A small network was shown many inputs. Here are its activations along a few directions, one row for each input.
In each table, some parts of the input vary, and every possible input appears once, in random order.
A made-up example of a description, with smaller parts first: one of 6 places along a line, together with either a single point or one of 9 places around a ring or (one of 2 separate values, together with one of 8 places around a ring).
Shared parts are said once, and a part with two or three values counts as separate values.

Table:
R1: [-.39 -.12 .09 .53 .05 .01 .03 .42 -.52 -.10 .41 .01 .21]
R2: [.35 .03 .04 -.43 -.03 .20 -.04 .00 -.12 .24 -.33 .07 -.55]
R3: [.20 .28 -.41 -.32 -.01 -.06 -.37 -.34 .16 .34 -.16 .08 -.14]
R4: [.13 -.02 .29 -.44 .21 .37 -.41 .52 -.64 .26 -.29 -.07 .22]
R5: [.55 .09 .23 -.29 -.24 .09 .09 .28 .09 .03 -.29 -.07 -.38]
R6: [.47 -.02 .22 .02 -.36 .13 .21 .32 .28 -.30 -.29 -.07 -.17]
R7: [-.22 -.40 .17 .42 .31 -.32 .30 -.31 .30 .03 .23 -.01 -.12]
R8: [-.17 -.22 -.05 .27 -.22 .29 .18 .24 -.60 -.13 .20 -.07 .45]
R9: [.03 -.06 .17 .53 .02 -.16 .23 .36 .45 -.53 -.13 .01 -.21]
R10: [-.57 -.16 .14 .57 .31 -.03 .16 -.05 -.51 .21 .56 -.49 .22]
R11: [-.09 .12 .34 -.24 .47 -.10 -.52 .63 -.71 .05 -.07 .07 .05]
R12: [.17 .29 -.08 -.24 -.43 -.01 -.01 .35 .67 -.31 -.09 -.11 .06]
R13: [-.18 -.31 .12 .46 .26 -.24 .41 .00 .39 -.18 .14 .05 -.14]
R14: [-.30 -.29 .23 .27 .22 -.29 -.02 -.58 .09 .21 .13 .14 -.30]
R15: [-.05 .24 -.17 -.59 .16 .13 -.57 .62 -.22 .37 -.06 -.07 .47]
R16: [-.27 .12 -.29 .05 -.25 .26 -.05 .23 -.22 -.18 .48 -.01 .64]
R17: [-.03 .22 -.20 -.01 .03 -.03 -.01 -.77 .33 .25 .07 .18 .25]
R18: [-.20 -.02 .21 .20 .12 -.04 -.27 .57 -.62 -.11 .21 .18 .19]
R19: [.02 .04 -.22 .03 .05 -.06 .25 -.54 .49 -.07 .21 .01 .40]
R20: [.00 -.08 .05 -.09 .22 -.26 -.38 -.30 -.18 .09 -.09 .16 -.66]
R21: [.05 .30 -.34 -.19 .01 .01 -.28 -.58 .20 .35 -.09 .22 -.02]
R22: [.21 -.08 -.05 -.23 -.10 .14 -.16 -.41 -.20 .25 -.38 .06 -.45]
R23: [.32 .37 -.14 -.49 -.26 -.14 -.11 .35 .47 .09 -.11 -.11 -.10]
R24: [-.38 -.19 -.06 .29 .05 .23 .38 -.24 -.64 .13 .28 -.48 .47]
R25: [.29 -.21 .04 .25 -.28 .10 .36 .19 .37 -.51 -.29 -.15 .02]
R26: [.21 .14 .32 .30 -.02 -.23 .09 .47 .29 -.42 -.13 .10 -.39]
R27: [-.15 .16 -.22 -.22 -.21 .16 -.37 .47 -.22 .01 .25 .07 .61]
R28: [.30 .21 .30 -.08 .07 -.34 -.04 .40 .08 -.16 -.10 .10 -.56]
R29: [.11 .12 .12 -.27 .28 -.26 -.20 .11 -.13 .04 -.11 .21 -.74]
R30: [-.14 -.22 .04 .07 -.06 .01 .23 -.74 -.03 .25 -.21 .11 -.06]
R31: [-.32 .23 -.26 .16 .10 .28 .11 -.29 -.26 .09 .65 -.39 .70]
R32: [-.01 .04 -.24 .00 -.03 -.02 .30 -.26 .61 -.27 .19 .01 .35]
R33: [.23 .35 -.36 -.56 -.01 -.04 -.21 .10 .26 .34 -.15 .04 -.24]
R34: [.02 -.15 .13 -.02 -.17 .34 -.15 .42 -.62 -.03 .00 .06 .39]
R35: [.03 .15 -.17 -.01 -.35 .05 .10 .18 .76 -.58 -.09 -.17 .22]
R36: [-.20 -.13 .13 .06 .19 -.23 -.31 -.50 -.10 .17 -.04 .23 -.56]
R37: [.03 -.35 -.05 .19 -.04 -.01 .59 -.20 .25 -.19 -.09 -.02 .11]
R38: [-.02 -.38 -.04 .16 .01 -.09 .52 -.50 .14 .00 -.07 -.05 .14]
R39: [-.02 -.10 -.02 -.11 -.09 .15 -.05 -.61 -.16 .28 -.33 .18 -.34]
Q: What is each input in this table made of?
A: one of 3 separate values, together with either one of 4 places along a line or one of 9 places around a ring
Q: The inputs of R14 and R30 match in every part but the choice among 3 separate values. If R10 is changed in the same way as R14 into R30, which row does it become?
A: R24
Q: Which other rows does R10 become when the place on the line of 4 takes its other values? List them by row number.
A: R1, R11, R18

Table:
R40: [-.03 .03 -.14 -.15 -.01 -.06 -.09 -.27 -.06 .18 .05 -.07 .12]
R41: [.09 .00 .08 -.23 .07 -.06 -.18 .16 -.19 .10 -.20 .17 -.17]
R42: [.00 .07 .16 -.07 .01 -.05 -.19 .38 -.12 -.13 -.01 .06 -.16]
R43: [-.19 -.03 -.08 .19 -.14 .21 .18 .04 -.04 -.13 .12 -.16 .38]
R44: [.09 .16 -.10 -.19 -.14 .11 -.16 .33 .11 -.07 .00 -.01 .01]
R45: [-.04 .08 -.04 .08 -.01 .14 .09 .22 .04 -.10 .10 -.19 .32]
R46: [.07 .06 .00 -.05 -.14 .08 .01 .32 .03 -.13 .12 -.05 .23]
R47: [-.05 -.07 .05 -.02 .15 -.12 -.09 -.21 -.28 .19 .01 .00 -.12]
R48: [-.20 .03 -.14 -.01 .05 .07 .07 -.27 .03 .18 .17 -.07 .20]
R49: [.03 -.07 .17 .02 -.03 -.07 .03 .37 -.23 -.06 .07 .02 .05]
R50: [-.19 -.25 .08 .27 -.01 .04 .16 .07 -.29 -.18 .16 -.08 .20]
R51: [.39 -.08 .16 -.07 -.08 -.29 .19 -.38 .84 -.12 -.46 .18 -.76]
R52: [-.24 -.15 .00 .41 .10 .00 .08 -.12 -.23 .02 .18 -.02 .09]
R53: [-.21 -.15 .05 .13 .24 -.07 .04 -.21 -.21 .10 .22 .03 .01]
R54: [.07 .10 .10 -.08 .09 -.01 -.23 -.11 -.23 .22 -.18 .11 -.24]
R55: [-.27 -.04 -.11 .26 -.03 .05 .09 -.18 -.01 -.07 .20 -.05 .39]
R56: [.10 .17 -.11 -.23 -.04 .11 -.24 -.16 .01 .16 -.11 .04 -.06]
R57: [.49 .06 -.15 -.18 -.17 -.22 .31 -.36 .92 -.13 -.40 .18 -.58]
R58: [-.07 -.06 .15 .19 .12 .05 .08 .25 -.16 -.13 .12 -.14 .09]
R59: [.15 .15 -.13 -.29 -.02 .09 -.17 .13 .07 .10 -.15 .06 .00]
Q: What is each input in this table made of?
A: one of 2 separate values, together with either a single point or one of 9 places around a ring
Q: The inputs of R49 and R46 match in every part but the choice among 2 separate values. If R47 is changed in the same way as R49 into R46, which row does it become?
A: R40

Table:
R60: [.21 .02 .02 .26 -.34 -.12 .28 .27 .75 -.59 -.13 -.04 -.09]
R61: [-.12 -.24 .01 .41 .10 -.15 .52 -.56 .49 -.23 .09 -.03 .05]
R62: [-.25 -.16 .06 .17 .17 -.03 -.05 -.32 -.36 .19 .07 .04 -.08]
R63: [.13 .06 .15 -.18 .00 .00 -.22 .51 -.17 -.10 -.18 .03 -.07]
R64: [.05 -.03 -.06 -.13 .04 -.12 -.06 -.45 .12 .26 -.09 .17 -.23]
R65: [-.20 -.05 -.12 .14 -.06 .15 .20 -.12 -.19 -.02 .21 -.21 .45]
R66: [-.15 .07 .04 .00 .06 .08 -.13 .48 -.23 -.01 .23 -.08 .28]
R67: [-.06 .08 -.04 .01 -.02 .10 -.06 .44 -.13 -.03 .19 -.09 .36]
R68: [.33 .17 -.09 -.36 -.11 -.02 -.14 .00 .23 .06 -.21 .20 -.30]
R69: [.19 .15 -.07 -.23 -.23 .18 -.05 .30 .18 -.15 -.17 -.06 .16]
R70: [.12 -.22 -.02 .19 .03 -.27 .47 -.53 .80 -.13 -.14 .04 -.37]
R71: [.32 .08 .13 -.28 -.01 -.03 -.16 .12 -.07 .06 -.33 .13 -.47]
R72: [.17 .25 .03 -.34 .05 -.08 -.28 .11 .05 .11 -.18 .10 -.36]
R73: [-.16 -.11 -.15 .10 .03 .09 .11 -.53 -.05 .14 .07 -.09 .19]
R74: [-.01 -.10 .13 .05 -.03 .15 -.01 .48 -.34 -.07 .09 -.07 .22]
R75: [-.32 -.02 -.03 .15 .16 .06 -.05 .08 -.36 .05 .33 -.12 .27]
R76: [.31 -.04 -.08 .04 -.23 -.25 .36 -.09 .94 -.37 -.25 .04 -.50]
R77: [-.07 -.03 .12 .03 .04 .07 -.10 .50 -.33 -.06 .12 -.11 .21]
R78: [.27 .25 -.09 -.33 -.02 -.04 -.23 .07 .18 .09 -.22 .11 -.30]
R79: [.20 .01 .16 -.17 -.05 .10 -.16 .49 -.17 -.13 -.21 .04 -.06]
R80: [-.22 -.06 -.11 .14 .00 .07 .10 -.02 -.23 .00 .29 -.06 .38]
R81: [-.27 -.13 .06 .19 .12 .04 .02 .09 -.48 .02 .21 -.12 .19]
R82: [-.21 -.13 -.11 .11 .08 -.01 .04 -.45 -.12 .16 .13 .10 .12]
R83: [-.23 -.07 -.10 .13 .17 .01 -.06 -.39 -.17 .20 .13 .04 .10]
R84: [.05 -.10 .14 -.04 .08 -.08 -.06 -.35 -.15 .28 -.19 .11 -.42]
R85: [-.32 -.07 -.03 .13 .22 -.03 -.12 -.35 -.26 .21 .17 .03 .01]
R86: [-.22 -.21 .08 .20 .13 .03 .03 -.35 -.38 .17 .03 .03 -.08]
R87: [-.12 -.13 .04 .55 -.03 -.06 .58 -.19 .36 -.41 .28 -.12 .29]
R88: [.04 .06 -.07 -.11 .13 -.11 -.16 -.40 .08 .29 -.10 .09 -.24]
R89: [.31 .16 -.12 -.36 -.19 .10 -.03 -.07 .33 .04 -.27 .04 -.23]
R90: [.17 .14 -.03 -.23 -.16 .07 -.14 .39 .09 -.13 -.10 .09 .10]
R91: [-.25 .00 -.11 .16 .10 .05 .02 .05 -.27 .04 .29 -.12 .36]
R92: [.05 .18 .07 -.22 .02 .01 -.28 .49 -.06 -.07 -.06 .02 .02]
R93: [.01 -.04 .14 -.07 .14 -.18 -.16 -.33 -.15 .28 -.16 .10 -.42]
R94: [-.05 .05 .04 -.12 .18 -.15 -.24 -.36 -.06 .30 -.05 .08 -.30]
R95: [.00 .07 -.07 .00 -.20 .22 .11 .29 -.01 -.10 .12 -.19 .45]
R96: [.27 .14 .12 -.30 .03 -.09 -.22 .14 -.06 .09 -.29 .13 -.48]
R97: [.11 .19 -.02 -.20 -.06 .03 -.20 .44 .05 -.09 -.10 .04 .08]
R98: [-.22 -.19 .08 .22 .07 .12 .09 .07 -.50 .00 .18 -.11 .19]
R99: [-.04 .04 -.04 -.01 -.12 .11 .01 .37 -.09 -.07 .18 -.03 .39]
R100: [.06 -.02 .06 .44 -.27 -.04 .42 .21 .54 -.52 .19 -.13 .28]
R101: [.10 -.02 -.11 -.13 -.01 .00 .01 -.52 .20 .23 -.17 -.03 -.15]
Q: The inputs of R81 and R93 match in every part but one. If R80 is changed in the same way as R81 into R93, which row does it become?
A: R64
Q: The inputs of R94 and R92 match in every part but one. If R84 is changed in the same way as R94 into R92, which row does it become?
A: R79
Q: What is each input in this table made of?
A: one of 6 places around a ring, together with either a single point or one of 6 places along a line
Q: Which other rows does R100 become when the place on the ring of 6 takes its other values? List them by row number.
A: R60, R61, R70, R76, R87
Q: Which other rows does R82 become when the place on the line of 6 takes its other values? List them by row number.
A: R62, R73, R83, R85, R86
Q: Which other rows does R95 become when the place on the ring of 6 takes its other values? List them by row number.
A: R65, R69, R73, R89, R101

Table:
R102: [.32 .11 -.05 .12 -.26 -.18 .15 .01 .71 -.29 -.12 .07 -.05]
R103: [-.15 .31 -.12 -.35 .00 .25 -.39 .47 -.69 .12 .23 -.02 .34]
R104: [-.12 -.07 -.08 -.11 .34 -.19 -.10 -.73 .04 .43 -.12 .03 -.32]
R105: [.64 .07 .29 -.54 -.07 .00 -.40 .54 -.15 .06 -.60 .24 -.48]
R106: [-.39 .08 .24 .13 .22 .11 -.31 .82 -.60 -.17 .41 -.14 .56]
R107: [.09 .06 -.12 .07 -.23 .05 .31 .08 .72 -.47 -.12 -.06 .12]
R108: [-.07 -.19 -.07 .20 -.11 .05 .55 .13 .35 -.34 .17 -.22 .46]
R109: [-.26 -.27 -.01 .52 -.03 .07 .47 -.04 -.19 -.06 .32 -.20 .36]
R110: [-.38 -.26 -.06 .12 .17 .02 -.06 -.81 -.33 .37 .09 .21 .12]
R111: [-.39 -.25 -.01 .50 -.04 .14 .22 -.38 -.42 -.02 .26 -.20 .21]
R112: [.41 .10 .05 -.03 -.04 -.27 .07 -.12 .59 -.18 -.15 .28 -.56]
R113: [.18 .25 -.03 -.55 -.11 .26 -.47 .47 -.32 .33 -.20 -.06 -.08]
R114: [.11 .06 -.01 -.08 .16 -.31 -.05 -.44 .29 .23 -.18 .06 -.66]
Q: What is each input in this table made of?
A: either one of 4 places along a line or one of 9 places around a ring
Q: Start at R106 and move only the place on the line of 4, one step at a time. The first step leads to R103. Which rows follow, in order?
A: R113, R105
